A small network was shown many inputs. Here are its activations along a few directions, one row for each input.
In each table, some parts of the input vary, and every possible input appears once, in random order.
Descriptions start from the smaller parts, as in this example, which fits no table here: ring(5) and (point or ring(9) or (values(2) and line(6))).
Shared parts are said once, and a part with two or three values counts as separate values.

Other details of the inputs shift rows strongly along two fixed directions, in all tables alike. That doesn't count.
To show where, the next rows are all for the same input, with only those details redrawn:
[ 10   1   5 -24   5   0   9  -7 -18   5 -17   0]
[ -1   1 -19   7 -29  -4 -11   1  33  10   2   3]
[ 14 -10   4   1  -8  -2 -15  -2 -11  -1  14  -3]
[ 14 -10   4   1  -7  -2 -14  -2 -11  -1  13  -3]
[ -1   1 -19   7 -29  -4 -11   1  33   9   3   4]
[  9   1   4 -24   5   0   9  -8 -17   5 -17   0]
[ 14 -10   5   1  -7  -2 -15  -2 -11  -1  14  -3]
[ 14 -10   5   1  -7  -2 -14  -3 -11  -1  13  -3]

Rows:
r1: [-10   6 -15 -22  11  -1  18 -11  33  11 -24  16]
r2: [  6 -12   2   3  -7  -3  -7   6 -14  -4  14  -7]
r3: [ 13  -9   2   9   0   7 -18   2 -12 -10   6   9]
r4: [  9   4   4 -27   8  -1  13 -11 -17   6 -12   0]
r5: [  0 -10  -4   9  -4   2   0  -6  -6  -1  21   3]
r6: [  8 -18   7  13   1   4 -17  -6  -6  -5   2   6]
r7: [-10  12  19 -12  17  14   5   9 -15  -4 -20  -6]
r8: [ -6   0  -1  10  -2  -7  -2  -3 -10   1  18  -6]
r9: [-12  -4 -18  19 -27   6  -5   4  27   0  -1  13]
r10: [  7   5  -1 -22  16   0  12 -10  -9   3  -6   8]
r11: [  5   5  -8  10 -29 -14   2  -2  41   3   8   5]
r12: [  9   6  12  19   4 -13   1   8  -9   0  19  -7]
r13: [ -9   7 -17 -11   3   6   8  -5  31   6 -40  17]
r14: [ -5   1   8  10   1   4 -14  10 -15  -8   7   4]
r15: [ 12 -14   4   8   8   2 -24   1  -8 -11   2   4]
r16: [ 4 -5 -6  6  2 -3 -3  1 -4 -5 22  0]
r17: [ 11   8   0 -27  16  -1  11  -8 -15   0 -10   2]
r18: [ -6   0   6  13   1   6 -11   4 -13 -12   9   6]
r19: [-12  13  -2  -7  11   8  13  -6 -11  -1 -11   6]
r20: [ -8   8 -16  -8 -13  10  14  -7  23  13 -34  19]
r21: [  2   3   0 -22   6  -2  19  -3 -20   3  -9  -5]
r22: [ -5  11  14 -14  22   6  12  12 -15   5 -12 -15]
r23: [-14   6   5  -9   3   6  12  -5 -16  -3 -22   7]
r24: [ 14 -10   5   1  -7  -2 -14  -2 -11  -1  13  -3]
r25: [ -3  -3   6   7  -5  -5  -8   6 -16   1  15  -9]
r26: [ 15 -10   2   3  -1   2 -18   4 -13  -9  10   2]
r27: [  5   3  -2 -14  15  13  12 -12  -8   3 -14  16]
r28: [-5  3 -4 14  4  1 -4 -4 -7 -3 23  0]
r29: [ -6  -2   6  14   3   3  -1  -4  -3  -6  16 -17]
r30: [-1 -9 -3 12 -6  7 -3 -4 -6 -3 13  6]
r31: [-14  11  10 -12  12  11  18  -8  -8  -3 -21 -10]
r32: [ -6   6  16 -15  15   4  16   7 -17   5 -17 -18]
r33: [-15  11  -1  -9   5   5  17 -11 -11   2 -17   4]
r34: [ -7   8   8 -10  16   0  20  -3 -12   4 -13 -17]
r35: [ 2 -8 -3  5 -5 -4 -2 -2 -7 -1 19 -3]
r36: [  6 -13   1   9  10   4 -15  -6   4  -6  11   9]
r37: [ -3   5  -8 -15  13   6  20  -7  -8   1  -5   7]
r38: [-11  10  -2 -11   8   0  20 -12 -14   4  -9   0]
r39: [-18  10 -17  14 -21  -1 -10  17  28   7   2   4]
r40: [  6   2  14  17  -3 -14   3   5  -9   0  17  -9]
r41: [-21   6 -13  18 -28   1 -10   9  26   3  -2   7]
r42: [  5  -9   2   9  -1   6 -12   9 -16 -13   8   6]
r43: [-12  15   9 -10  18  14  14  -3  -6  -3 -16  -6]
r44: [ -7   2  17  13   7  13 -12   8  -6 -15   8  -6]
r45: [  0   4  10  12  12   2  -5  13  -8  -2  20 -20]
r46: [-20  21 -19 -11 -12  -5  21   1  20  16 -19  -2]
r47: [  9  -4  -3   3   2  -3  -6   5 -12  -8  23  -5]
r48: [-22   7  -4  19 -23   8 -11  13  34   0  -4  -5]
r49: [  6 -11   0  11  -5   9  -8 -10  -3   3  12  12]
r50: [-21  23 -14  -7   6   7  23  -1  28   7 -21  -6]
r51: [ -3  -5 -17   7 -22 -10 -14   1  38   7  -3  -1]
r52: [  3 -10   0  11   0   9  -8   4 -11 -13   8   9]
r53: [-11   6   7 -15   3   0  11   5 -20   4 -18  -2]
r54: [-11   3 -13 -13  -1   5  15 -12  26  14 -32  14]
r55: [  9   0  23  24   5 -10   6  11  -4   1  14 -19]
r56: [ -7  14  -3 -11  14  -3  16  -3 -13   5  -6  -2]
r57: [ -1  -4   3 -17   2   2  11   4 -21   0 -18  -1]
r58: [ 11 -14   5   1   2 -11 -14  -4  -2  -3  14  -7]
r59: [ -5  11 -17 -27   7  -9  14  -4  29   7 -28   4]
r60: [ 16  -4   9  11   0 -13   2   5  -7 -10  21  -5]
r61: [  7   1   1 -13  13  13   8  -7 -13  -2 -21  16]
r62: [ 18   0  19 -18  22 -19  16  -7  -5 -10 -12   0]
r63: [-12  -2 -19  17 -29   3  -8   9  26   1  -3   9]
r64: [  8 -12   2   0  13 -10 -13  -5   5  -6  18   2]
r65: [ -6   9 -18 -16 -17   2  11  -1  22  14 -33   9]
r66: [  4  -1  -4  13 -21 -22   1  -1  46   1   3   3]
r67: [ -9   1 -23  11 -23   0  -8  16  30   1   1   6]
r68: [ 1 -6 -5 12  1  9 -4 -1 -5 -7 15  9]
r69: [ -8  -9 -14  10 -14  -4  -6  -7  41  10   8  10]
r70: [ -3  -7 -16  11 -23  -5 -17   4  34   6  -7   1]
r71: [ 11   5  22  25  13  -9   3  15  -4   2  16 -17]
r72: [ -6  -6  17   8   1   5 -10  14 -11  -3   8 -17]
r73: [  5 -16   5   1   4 -11 -11  -7   3   0  15   0]
r74: [ -4   2 -23   9 -13   4  -3  -6  38   8  14  17]
r75: [ 10  -1   5 -28  23  -6   4  -5 -12  -4 -22  -3]
r76: [ -4  -2 -18  17 -29   4 -13   2  30   6  -6  13]
r77: [ -2  -1  10  11   4   0  -2   8  -7   0  16 -23]
r78: [ -9  -3  17  12  -1  10  -8   2  -7 -14   4  -9]
r79: [  5  -6   8 -16  13   3   3  -8 -18   1 -32   3]
r80: [ 16  -7   1   0   1  -2 -16   1 -10  -7  15  -1]
r81: [  4   3   0 -21  11   0  13   5 -19  -3 -11  -2]
r82: [ -1   2   4   7   2  -3 -10  11 -14  -1  16  -6]
r83: [  5   2   3 -24   9   0  15 -13 -12   9 -10   6]
r84: [ -5  16   0 -15  14  -3  15   1 -18   5  -7  -6]
r85: [ -9  10 -17 -18  -6   6  23 -14  26  20 -20  17]
r86: [ -4   0  17  10   8   7 -13  19 -10  -3  12 -14]
r87: [ 13 -14   3   4   6  -4 -23   4  -6 -10   5  -2]
r88: [ 14  -7  12  10  -7 -13   4   3  -7  -7  19  -7]
r89: [ 23  -3  12   6   0 -13  -4  -3  -1 -12  22  -1]
r90: [ -1   3   6  15  12   0  -4   7  -4  -2  18 -16]
Q: Changing only one part turns r90 into r34. The same change can be made to r28. Which row results?
A: r38
Q: Changing only one part turns r56 into r8. The same change can be made to r50. Which row results?
A: r29
Q: Changing only one part turns r24 into r80. The same change can be made to r79. Which row results?
A: r15
Q: Describe the family of inputs behind these rows.
A: values(2) and line(5) and (point or ring(8))
Q: Which other rows does r3 become when the line(5) part takes its other values? List them by row number.
A: r7, r14, r15, r42
Q: Which other rows does r21 become when the line(5) part takes its other values? List them by row number.
A: r4, r46, r58, r77
Q: List by row number the other rows that have the values(2) part and the line(5) part in common with r37.
A: r16, r42, r47, r52, r60, r67, r68, r81
Q: Which other rows does r78 become when the values(2) part takes its other values? List them by row number.
A: r44

Rows:
r91: [-38  43 -18   3 -25   8  34   8  48  15 -24  -5]
r92: [  1   5   6 -29   4  -7   9   0 -11   5 -34  -9]
r93: [ 14 -12  10  18  11   7 -19  -6 -10 -16  13  13]
r94: [  5  16  -1 -18   3 -11  31  -2  -7   9 -21   2]
r95: [  3 -17  -3  -1   7   6 -16  -8 -16  -6  23   4]
r96: [  8  -8   6   9   0   9 -27  10 -21 -16   5   3]
r97: [ -7  -1 -34  14 -26   2 -14   0  47  14  19   4]
r98: [ 17 -16  16   5   7  -9  -9 -11  -5 -12  13  -5]
r99: [  4 -18  13   1  -4   6 -25   5 -20 -10   5  -2]
r100: [ -1   6   0 -19   0   3  27 -10 -14  14 -24   5]
r101: [-21  13   3  12  10   3  -1   9  -1   0  20 -16]
r102: [ 12 -11  12   2  -2   4 -21   6 -18  -1   5 -10]
r103: [  0   7  -9 -34  14  -7  19 -14  -5   8 -19  -4]
r104: [-14   4   7  16   3   6   2  24  -2  -6   2 -24]
r105: [  1 -15   8   6  -7   4  -3  -7 -24  -4  13   9]
r106: [  4  -9   1  12  -5   6  -4  -1 -22  -9  13  15]
r107: [  5  14   4 -27   7 -10  16  11  -3   9 -30  -3]
r108: [-12   5 -43  20 -23   7 -19   3  46   1  14  19]
r109: [ -2   9  -1 -20  -1 -10  27 -12 -11   9 -25   0]
r110: [ -9  -9 -15  26 -24   3 -20  -4  53   2   7  16]
r111: [ 14  -3   0  -5   9 -12  -3   3  -5  -3  26  -2]
r112: [  7   1   7 -20  15   5  19 -13   1   7 -29   5]
r113: [-15   5  16  24  15  -2  -2   9   1   0  11 -14]
r114: [ 22  -9  14   6  11 -12  -2   1   1 -11  17  -1]
Q: Changing only one part turns r97 into r102. The same change can be made to r103. Which row results?
A: r92
Q: Describe the family of inputs behind these rows.
A: values(4) and (point or line(5))
Q: Which other rows does r101 become when the values(4) part takes its other values? List them by row number.
A: r91, r104, r113
Q: Which other rows does r98 become when the line(5) part takes its other values? List them by row number.
A: r93, r110, r112, r114
